Each row below holds a small network's activations on one input, seen along a few directions.
Each table varies a few parts of the input and shows all the possible inputs, shuffled.
A made-up example of a description, with smaller parts first: one of 4 places along a line, together with either a single point or one of 11 places along a line or (one of 3 separate values, together with one of 5 places around a ring).
Shared parts are said once, and a part with two or three values counts as separate values.

Rows:
R1: |  32 |  23 |  -5 | -18 |  17 | -20 |  19 | -13 | -16 | -73 |  30 |  38 | -24 |  15 |
R2: |  -9 | -16 |  16 |   5 |  30 |   0 | -28 |   2 |  31 |  22 | -57 |  62 | -19 |  -4 |
R3: | -38 | -39 |   8 |  39 |  31 |  36 |  18 | -18 |  36 | -26 |  42 | -14 |  62 | -13 |
R4: |  12 |   1 | -21 | -34 |  -6 |   6 |  42 |   6 | -14 | -79 |  14 |  15 |   9 |  48 |
R5: |  72 | -13 | -41 |   0 | -24 | -26 | -48 | -10 | -37 |  50 |  10 | -14 | -44 |   4 |
R6: |  12 | -36 |  32 |  38 |  29 | -26 | -40 |   8 |  48 |  16 | -12 |   8 |  54 | -50 |
R7: | -21 |   4 |  77 |  49 |  33 | -13 | -22 |  12 |  37 |   7 |   1 | -43 |  17 | -45 |
R8: | -54 |  16 |  -6 | -51 |  28 | -66 |  -1 | -47 | -87 |  44 |  38 |  17 |  39 | -33 |
R9: | -18 |  -6 |  11 |  50 |  53 |   4 | -17 | -29 |  38 | -32 |  42 |   3 |  44 | -46 |
R10: |  44 |  48 | -22 |  -1 | -17 | -21 | -34 |   7 | -32 |  36 |   9 | -71 | -61 |   4 |
R11: | -33 |  37 |  54 |  22 |  26 |  24 |  -7 |  11 |  19 |  20 | -35 |  22 | -52 | -13 |
R12: |  28 |   5 | -87 |   8 | -29 |  27 |  15 | -36 | -45 | -10 |  31 | -36 | -17 |  24 |
R13: | -38 | -19 |  64 |  36 |   5 |  21 |  11 |  27 |  41 |  12 |   0 | -57 |  43 | -20 |
R14: |  34 |  52 |  43 | -31 | -17 | -34 |  12 |  24 |   6 | -28 |  -6 |  -5 | -41 |   5 |
R15: |  -5 | -58 |  20 |  26 |   0 |   8 |  -8 |  22 |  52 |  21 | -13 |  -7 |  80 | -25 |
R16: |  55 | -26 | -61 |  -5 | -67 |   8 | -15 |  -2 | -31 |  46 |  -1 | -24 | -15 |  14 |
R17: | -27 | -39 |   3 |  -8 |   1 |  34 |   3 |  18 |  35 |  26 | -57 |  47 |   6 |  20 |
R18: |  26 |  16 | -20 |   8 | -52 |  17 |  13 |  10 | -44 |  41 |   9 | -74 | -49 |  24 |
R19: | -76 |  -8 | -18 | -50 |  -9 | -36 |  29 | -33 | -91 |  37 |  29 |   6 |  63 | -13 |
R20: | -55 |  -1 | -33 |  -5 |  29 |  58 |  21 |  -9 |  30 | -34 | -20 |  35 |   9 |  16 |
R21: |  43 | -15 |   0 | -29 | -58 | -10 |  19 |  34 |   2 | -15 |  -9 |  42 |  12 |  33 |
R22: |  12 |  21 |  39 | -21 | -47 |  -1 |  52 |  45 |  -7 | -22 |   2 |  -9 | -28 |  30 |
R23: |  60 |   1 |  11 | -38 | -25 | -46 | -14 |  12 |  10 | -24 | -16 |  45 | -11 |   6 |
R24: | -57 |  10 |  36 |   2 |   1 |  47 |  21 |  28 |  28 |  15 | -46 |  -1 | -24 |  16 |
R25: | -39 |  21 | -19 |   6 |  55 |  24 | -13 | -27 |  29 | -37 | -16 |  50 | -18 |  -6 |
R26: |  40 |  24 | -81 |   1 |  11 | -16 | -26 | -40 | -37 | -15 |  32 | -34 | -38 |  10 |
- The inputs of R16 and R5 match in every part but one. If R3 is changed in the same way as R16 into R5, which row does it become? => R9
- What do these inputs look like to the network? => one of 2 separate values, together with either a single point or (one of 3 separate values, together with one of 4 places along a line)

Rows:
R27: |  55 |  -3 |  13 | -25 | -79 | -30 |   4 |  49 | -11 |  14 | -13 | -14 | -51 |  29 |
R28: |  70 |  17 | -11 |  -2 | -31 |   1 | -13 |  24 | -24 | -32 | -12 | -58 | -76 |  41 |
R29: |  58 | -31 |  -2 |  28 | -47 |  20 | -10 |  34 |   9 | -18 | -27 | -22 | -23 |  40 |
R30: |   0 | -29 |  93 |  72 |  72 |  24 | -20 |  35 |  98 | -30 | -34 |  16 |   0 | -21 |
R31: | -65 | -25 |  57 |  -4 |  38 | -23 |  -9 |   6 |  20 |  43 |  32 |  17 |  86 | -47 |
R32: | -34 | -23 | -26 | -36 |  10 |  11 |  33 | -38 |  -3 |   4 | -20 |  31 |  32 |  -1 |
R33: |   8 |  12 | -69 |  -8 |  -5 | -27 | -22 | -28 | -81 |  -8 |  53 | -60 |  -9 |   3 |
R34: |  45 | -25 | -31 |  50 | -27 |  18 |  -6 |   1 | -17 |  32 |   8 | -44 |   1 |   0 |
R35: | -46 | -30 | -40 | -11 |  -1 | -12 | -18 | -23 | -12 |  38 | -11 | -18 |  59 | -24 |
R36: |  29 |  33 | -59 | -61 |  -6 | -57 |   0 | -60 | -65 | -14 |  40 |  30 | -60 |  20 |
R37: |  52 |  73 | -49 | -56 | -23 | -39 |  -8 | -10 | -35 | -32 | -30 |  26 | -74 |  32 |
R38: | -35 |   3 |  24 |  50 |  14 |  41 |   6 |  -6 |  37 |  26 |  -7 | -58 |  20 | -22 |
R39: |  41 |   7 |  -4 |   4 | -58 | -29 | -11 |  19 | -56 |  62 |   6 | -39 | -14 | -10 |
R40: | -73 | -19 |  73 |  -5 |  34 |  -6 |  14 |  -5 |   7 |   1 |   4 |  77 |  63 | -35 |
R41: |  35 |  29 | -66 | -52 |   0 | -73 | -38 | -45 | -72 |  25 |  50 | -34 | -24 |   8 |
R42: | -26 |  -5 |  86 |  30 |  23 |  -3 |  -5 |  17 |  52 |  60 | -22 | -11 |  47 | -61 |
R43: | -12 | -23 | 113 |  10 |   9 |  -1 |   2 |  57 |  78 |  23 | -30 |  23 |   4 | -13 |
R44: | -73 | -11 |  13 |  12 |  40 |  39 |  43 | -28 |  -4 | -26 |  22 |  21 |  32 |   7 |
R45: | -21 |  -2 | -10 | -13 |  -2 |  30 |  21 |  27 |   8 |   8 | -53 |  52 | -14 |  20 |
R46: |  48 |  23 | -48 |   9 | -28 |  -1 | -14 | -13 | -35 |  16 |  39 | -74 | -64 |  -1 |
R47: |  -4 | -26 |   1 |  23 | -12 |  21 | -34 |   8 |  -5 |  70 | -30 | -25 |  13 | -17 |
R48: |   79 |   29 |  -16 |  -26 |  -36 |  -55 |  -31 |    7 |  -16 |    0 |  -14 |  -21 | -109 |   34 |
R49: | -57 | -18 |  39 |  31 |  82 |  19 |  -1 | -40 |  65 | -63 |   6 |  66 |  61 | -46 |
R50: |  34 |  34 | -11 | -45 | -45 | -13 |  40 |  39 | -43 |  -1 | -18 |  33 | -27 |  34 |
R51: |  17 | -33 |  30 |  -1 | -17 |  23 | -19 |  40 |  24 |  27 | -63 | -11 | -15 |  25 |
R52: |   4 | -28 | -68 |   9 | -20 |  -9 |  -4 | -28 | -26 |  -4 |  27 | -36 |  56 |  -2 |
R53: |   8 | -21 | -55 | -15 | -23 |  15 |  27 | -43 | -20 | -45 |  16 |  22 |  33 |  19 |
R54: | -10 | -21 |  61 |  72 |  79 |  29 | -28 |  -1 |  87 |  15 |  15 |  -3 |  28 | -56 |
R55: | -85 | -11 | -11 |  33 |  26 |   9 |  11 | -25 |   8 |   1 |  22 | -38 |  56 | -26 |
R56: |   3 |   9 | -33 | -53 | -49 | -38 |  38 | -25 | -57 | -10 |  14 |  27 |  10 |   4 |
R57: | -52 | -33 |  35 |  62 | 108 |  -2 | -19 | -16 |  42 |  -6 |  30 |   6 |  74 | -57 |
R58: | -22 | -12 |  60 |  40 |   2 |  45 |  -2 |  37 |  44 | -14 | -33 | -27 | -11 |  24 |
R59: |  44 |  51 | -51 | -47 | -20 |  22 |  21 |   9 | -24 | -51 |  15 |   1 | -67 |  50 |
R60: | -51 |  10 |  82 |   5 |  27 |  12 |  26 |  50 |  41 |   2 | -36 |  80 |  19 | -18 |
R61: |  76 |  42 | -35 | -25 | -19 | -45 | -48 | -26 | -45 |  46 |  19 | -47 | -64 |   5 |
R62: |  12 |  18 | -65 | -46 | -15 |  -1 |  15 | -45 | -58 | -50 |  57 |   1 | -37 |  25 |
R63: |  32 |   1 | -43 | -13 | -36 |  40 |  24 |  19 |  11 | -39 |  -1 |  40 | -13 |  48 |
R64: | -36 |  11 |  47 |  43 |  74 |  35 |  11 |  14 | 100 | -63 | -35 |  70 |  17 | -30 |
R65: | -49 |  30 |  18 |   3 |  12 |  59 |  35 |  15 |  46 | -45 | -34 |  22 |  11 |  20 |
R66: |   2 |  -5 | -41 | -41 | -50 | -51 | -11 |  -3 | -66 |  36 |  50 | -19 |  30 |  -3 |
- The inputs of R32 and R53 match in every part but one. If R35 is changed in the same way as R32 into R53, which row does it become? => R52
- The inputs of R61 and R54 match in every part but one. If R36 is changed in the same way as R61 into R54, which row does it become? => R49
- What do these inputs look like to the network? => one of 5 places around a ring, together with one of 8 places along a line
- Which other rows does R33 become when the place on the ring of 5 takes its other values? List them by row number. => R28, R46, R59, R62
- Which other rows does R64 become when the place on the line of 8 takes its other values? List them by row number. => R37, R45, R50, R59, R60, R63, R65

Rows:
R67: |  41 |  18 | -39 |  15 |  12 | -49 | -46 | -41 | -61 |  34 |  51 | -63 | -23 | -26 |
R68: | -62 | -43 |  85 |  57 |  68 |  32 | -11 |  23 | 118 | -10 | -33 |  50 |  91 | -56 |
R69: | -89 | -22 | 110 |  47 |  67 |  22 |  12 |  19 |  89 | -20 | -12 |  31 |  77 | -53 |
R70: | -42 | -13 | -97 |  -7 |  41 |  -2 |  14 | -90 | -80 | -29 |  87 |  -3 |  44 |  -3 |
R71: |  67 |  10 | -18 | -25 | -97 |   1 |  12 |  48 | -27 |  52 | -21 | -42 | -27 |  30 |
R72: |  -62 |  -16 |  -81 |  -59 |    0 |  -31 |   30 |  -71 | -101 |    5 |   58 |   24 |   76 |   -2 |
R73: | -98 | -23 |  91 |  59 |  68 |  61 |  -2 |  26 | 113 |   6 | -53 |  39 |  49 | -43 |
R74: |  21 |  17 | -21 | -37 | -31 | -76 | -27 | -20 | -84 |  66 |  20 | -41 |   5 | -21 |
R75: |   81 |   44 |  -10 |  -17 |  -18 |   18 |    4 |   31 |   33 |  -82 |  -42 |   20 | -124 |   68 |
R76: |   68 |   34 |   15 |  -59 |  -65 |    1 |   30 |   55 |   -2 |  -36 |  -57 |   64 | -109 |   76 |
R77: |  75 |  -6 | -33 |  26 | -46 |  21 | -18 |  20 |   2 |  15 |   1 | -78 | -59 |  31 |
- What do these inputs look like to the network? => either one of 3 separate values or (one of 2 separate values, together with one of 4 places along a line)
- Which of the alternatives is R77? => one of 2 separate values, together with one of 4 places along a line

Rows:
R78: |  -3 |  -9 | -42 |   1 |  -4 |  10 | -10 | -20 |  -5 |  45 |  28 | -62 |  40 | -21 |
R79: |  -1 | -22 |  11 |   2 | -27 |  47 |  29 |  27 |  31 |   1 | -49 |  69 |  -8 |  34 |
R80: | -29 |  30 |  36 |  42 |  40 |  44 |  21 |  -2 |  26 | -49 |  19 | -13 | -23 |   2 |
R81: |  62 |  25 | -28 | -45 | -31 | -35 |   1 |  -6 | -15 | -48 |  -3 |   7 | -59 |  34 |
R82: | -32 |  22 | -61 | -43 |   3 | -18 |  10 | -46 | -33 | -22 |  16 |   3 |  11 |   7 |
R83: |  -7 |  15 | -15 | -36 | -17 |  -9 |  34 | -34 | -60 | -39 |  27 | -14 | -22 |  32 |
R84: |  13 |  17 | -10 | -38 | -18 |  -4 |  -3 |   9 | -40 |  30 | -35 |  35 | -42 |  42 |
R85: | -26 | -33 |  56 |  32 |   3 |  20 | -11 |  39 |  72 |  22 | -72 |   9 | -19 |   8 |
R86: | -50 |  -1 |  -3 |  -8 |  -4 |  30 |  29 |   6 |  30 |  -7 | -12 |  56 |  74 |  -9 |
R87: | -15 |  19 |  32 |  -3 | -20 | -19 |   4 |   6 | -40 |  41 |  14 | -41 | -10 | -33 |
R88: |  53 |  39 |  11 | -55 | -28 | -38 |  -7 |  37 | -16 |  -5 | -10 |  25 | -41 |  23 |
R89: |   6 | -11 |  -3 |  24 | -29 |  -8 |  19 |   1 | -13 |  25 |  39 | -77 |   4 |   1 |
R90: |  35 | -28 | -28 |  16 | -36 |  21 | -17 |   7 |  -2 |  51 |  -4 | -42 | -36 |  22 |
R91: |  30 | -18 | -62 |   0 | -26 |  28 |  -6 |   5 | -27 |   2 | -12 | -14 | -42 |  37 |
R92: | -33 |  38 | -27 | -54 |  14 | -25 |  17 | -13 | -34 |  25 |  -4 |  17 |  26 |  -4 |
R93: |   6 | -47 | -24 |  39 |  14 | -32 | -24 | -33 |  -7 |  34 |  52 | -35 |  45 | -31 |
R94: |   2 |  14 |   7 |  40 |  38 |  65 |  -7 |   0 |  42 | -21 | -34 |  19 | -65 |  22 |
R95: |  24 |   8 |   4 |   3 | -22 |   1 | -24 |   1 | -29 |  67 | -44 | -13 | -49 |   2 |
R96: | -58 | -26 |  89 |  21 |  10 |  13 |  13 |  38 |  48 |  -2 | -15 | -20 |  26 | -22 |
R97: |  89 |   2 |  -8 |  12 | -45 | -14 | -24 |  21 |  10 |  13 |   7 | -60 | -26 |  22 |
R98: | -46 |  34 | -10 |  29 |  65 |  41 |   3 | -20 |  49 | -29 |   2 |   1 |   7 | -23 |
R99: |  23 |  -1 | -44 | -36 | -21 |  10 |   1 | -32 | -44 | -13 | -23 |  19 | -60 |  50 |
R100: | -10 | -19 | -35 | -26 |  20 | -33 | -10 | -59 | -52 | -32 |  49 |  31 |  17 |  -4 |
R101: | -72 | -19 |  45 |  19 |  34 |  14 | -15 |  12 |  63 |  16 | -35 |  -6 |  66 | -34 |
R102: |  -7 | -13 |   7 |  18 |  26 | -49 | -30 | -34 | -32 |  50 |  19 |  -4 |  30 | -62 |
R103: | -51 | -58 |  65 |  42 |  54 | -17 | -21 |  -1 |  57 |   8 | -11 |  19 |  67 | -51 |
R104: |  41 |  40 |  24 |  30 |  28 |  21 |  -6 |  27 |  71 | -57 | -15 |   6 | -66 |   7 |
R105: | -28 |  -8 |  41 |  -9 | -26 |  33 |  60 |  29 |  13 | -25 |   6 |  40 |  33 |   3 |
R106: |  53 |   2 |  34 | -20 | -36 |  20 |  27 |  51 |  49 | -35 | -29 |  56 |  -7 |  15 |
R107: |  64 |  33 |  23 |  -4 | -33 | -37 | -33 |  24 |  -8 |  30 | -23 | -25 | -42 |  -9 |
R108: |  76 |   8 | -42 |  -9 | -39 |  -8 | -15 |  27 |  -8 | -36 |   8 | -27 | -35 |  28 |
R109: | -22 |  33 |  19 | -37 | -13 | -26 |  31 |   8 | -53 |   4 |  17 |   4 |  -4 |  20 |
R110: |   0 |  -2 | -32 |  -1 | -22 |   9 |  27 |   3 | -43 | -25 |  38 | -47 |  -5 |  19 |
R111: | -31 |  -9 |  16 |  49 |  81 |  23 | -21 | -30 |  35 | -38 |  37 |  31 |  14 | -38 |
R112: |  -9 |   6 | -76 |  -4 |   2 |  12 |  -2 | -26 | -33 |  -8 |  17 | -36 |  38 |   9 |
R113: | -24 |   0 |  -6 | -22 |  28 | -59 |  -5 | -22 | -40 |  13 |  29 |  47 |  33 | -16 |
R114: |  29 |  -7 |  81 |  20 |  -5 |  -3 | -24 |  55 |  79 | -17 | -55 |  -6 |  -8 |   4 |
R115: | -29 | -44 |  21 |   6 |  16 |  10 |  18 |  -5 |  19 | -13 |  18 |  84 |  75 | -28 |
R116: | -30 |  24 | -11 | -14 |   3 | -15 | -22 | -14 | -23 |  59 |   0 | -26 |  26 | -54 |
R117: |   6 | -35 | -57 |  20 |  24 | -22 |  -7 | -38 | -36 | -15 |  43 | -10 |  36 |  -7 |
- The inputs of R107 and R116 match in every part but one. If R108 is changed in the same way as R107 into R116, which row does it become? => R112
- The inputs of R78 and R97 match in every part but one. If R82 is changed in the same way as R78 into R97, which row does it become? => R81
- What do these inputs look like to the network? => one of 5 places along a line, together with either one of 3 separate values or one of 5 places around a ring
- A walk changes only the place on the line of 5. It starts at R111 and steps to R98. List the rest of the walk in order. => R80, R94, R104
- Which other rows does R105 become when the place on the line of 5 takes its other values? List them by row number. => R79, R86, R106, R115
- Which other rows does R109 become when the place on the ring of 5 takes its other values? List them by row number. => R83, R87, R89, R110
